These are the activations of a small neural network, seen along a few directions. Each row is one input.
In each table, some parts of the input vary, and every possible input appears once, in random order.
A made-up example of a description, with smaller parts first: ring(8) and (point or line(11) or (values(2) and line(6))).
Shared parts are said once, and a part with two or three values counts as separate values.
(in the rows, 128 means zero)

Other details of the inputs vary at random and push rows far along three fixed directions, the same in every table; ignore that.
These rows show it; all are for the same input, with only those details redrawn:
[ 98 126 127 116 140 101 130 122 144 169 122 119]
[100 159 139 146 131 114 130 111 120 132  91 114]
[116 176  80 112 168 141 154  59 143 131 151 105]
[103 165 120 134 144 123 139  93 128 133 111 111]
[106 136  88  92 166 119 148  86 161 171 163 113]
[149 116 122 145  81 106  74 163 107 123  84 119]
[ 90 119 149 126 129  91 123 140 138 172 103 122]
[ 93 125 129 115 142 100 133 121 146 173 123 119]

Rows:
row 1: [162  98  98 107 117 117  96 188 124 162 156 112]
row 2: [176  81  64 108 131 123 121 168 142 134 172 163]
row 3: [157  98 140 152  66 110 109 182  80 104 113  94]
row 4: [188 136  99 181 123 134 118 150  95  42 118 125]
row 5: [176  73 115 120  87 101 118 172 132 130 179 124]
row 6: [176 128 102 128 129 133 102 155 110 113 150  84]
row 7: [ 81 123 211 173 104 101 104 139 106 100  82 158]
row 8: [114  89 172 114 161  77 136 178 172 193 170 128]
row 9: [ 90 103 148 115 145 120 152 163 114 165  96 151]
row 10: [ 98 144 130 152 150 131 164 142  97 122  94 131]
row 11: [119 116 202 174 122 136 141 160 125 123  47 161]
row 12: [ 99 136 169 159 120 159 125  99 153 114 103 148]
row 13: [ 91 118 158 109 126 104 118 131 138 176  93 135]
row 14: [187 179 114 168 109 143 102 148 103  75 124 127]
row 15: [145  85  84  95 101 138  82 138 157 133 183 168]
row 16: [227 112  16 143  93 159  83 168  77  53 139 116]
row 17: [106  98 138  79 149  92 129 121 193 205 158 166]
row 18: [191 116 121 121  80 174 125 121 135 113 133 138]
row 19: [ 86 128 158 147 122 167 123 100 131 124  90 120]
row 20: [ 98 158 136 154 134 103 133 115 122 126  98 105]
row 21: [171 100  80 104 116 104  93 135 168 151 168 147]
row 22: [161 133 113 117 101 165  88 135 113  19  91  97]
row 23: [133 184  67 146 200 166 191  64 107  67 157  87]
row 24: [115 158 107 135 166 116 146  76 139 114 143  80]
row 25: [109 147 139 171 153 114 167 145 119 105 112 151]
row 26: [120 158 161 171 139 177 156 114  94  93  42 122]
row 27: [126 202 129 165 125 147 187  85 104  78 138 124]
row 28: [102 158 127 136 125 133 180 113 102 127 139 105]
row 29: [ 57 104 147 135 121 110 121 149 127 156 125 131]
row 30: [115 171 187 162 129 117 134 156 119 134  94 146]
row 31: [129 121 140 109 153 138 138  81 196 169 133 142]
row 32: [121 153 127 101 142 152 177  74  96 121 151 108]
row 33: [165 134  60 111 119 135  99 108 130 121 145 110]
row 34: [109 120 205 168 134  98 140 163  93 106  62 166]
row 35: [149 104  73 103 118 152  86  99 107  94 167 118]
row 36: [167 148 154 180  44 130 111 171  73  74  83 144]
row 37: [125 153 175 132 141 173 136 121 127 149  81 110]
row 38: [114 117 162 111 152  89 126 102 158 154 133 148]
row 39: [170 137 160 134  89 132  83 181 114 126  98 160]
row 40: [167 121 140 112 119 135  91 154  91 126 116 115]
row 41: [ 71 117 114  96 143 143 133 102 142 156 156 137]
row 42: [128 180  89 133 170 123 157  61 165 116 169 125]
row 43: [129 195 121 152 160 167 174  87 107  74 105 159]
row 44: [106  73 138  77 153 123 130 112 193 219 133 123]
row 45: [106 159 138 110 119 157 173 101 100 135 123 124]
row 46: [ 67 115 103 122 150 120 140 116 144 148 172 116]
row 47: [144 206  90 154 179 139 159  30 150  68 163  98]
row 48: [105 111 148 100 149  99 122 105 135 160 121 119]
row 49: [109 131 226 156  90 101 146 149  87 117  79 150]
row 50: [ 61  92 156 148 133  93 121 148 131 141 134 103]
row 51: [115 137 170 132 108 169 164 109 114 139  88 112]
row 52: [ 89  71 157  59 163 104 144 145 212 143 164 144]
row 53: [144  64 104 138 101  99  77 166 151 115 180 131]
row 54: [138 102 124 176  69 108  68 180 116  86 123 148]
row 55: [179  92 138  92 128 113  92 163 137 153 160 149]
row 56: [ 96 125 193 115 122 118 120 180 115 185  84 136]
row 57: [132 177 108  97 141 167 189  64 136 122 176 146]
row 58: [181 103  65  99 147 151 122 123  96  99 149 126]
row 59: [113 143 119  98 163 135 150 132 137 178 156 115]
row 60: [192  98 117  90 128 163 103 141 175 166 159 142]
row 61: [168 129  66 104  95 157 136 124 100 118 166 112]
row 62: [140  78  95 125  90 115  77 166 148 130 170 158]
What do these inputs look like to the network? -> values(2) and (point or (values(5) and line(6)))
Changing only the values(2) part turns row 6 into row 8. The same change can be made to row 28. Which row results? -> row 27
Which other rows does row 37 become when the values(2) part takes its other values? List them by row number. -> row 60
Start at row 53 and move only the line(6) part, one step at a time. The first step leads to row 54. Which rows follow, in order? -> row 62, row 7, row 15, row 12
Which other rows does row 51 become when the values(5) part takes its other values? List them by row number. -> row 19, row 26, row 37, row 44
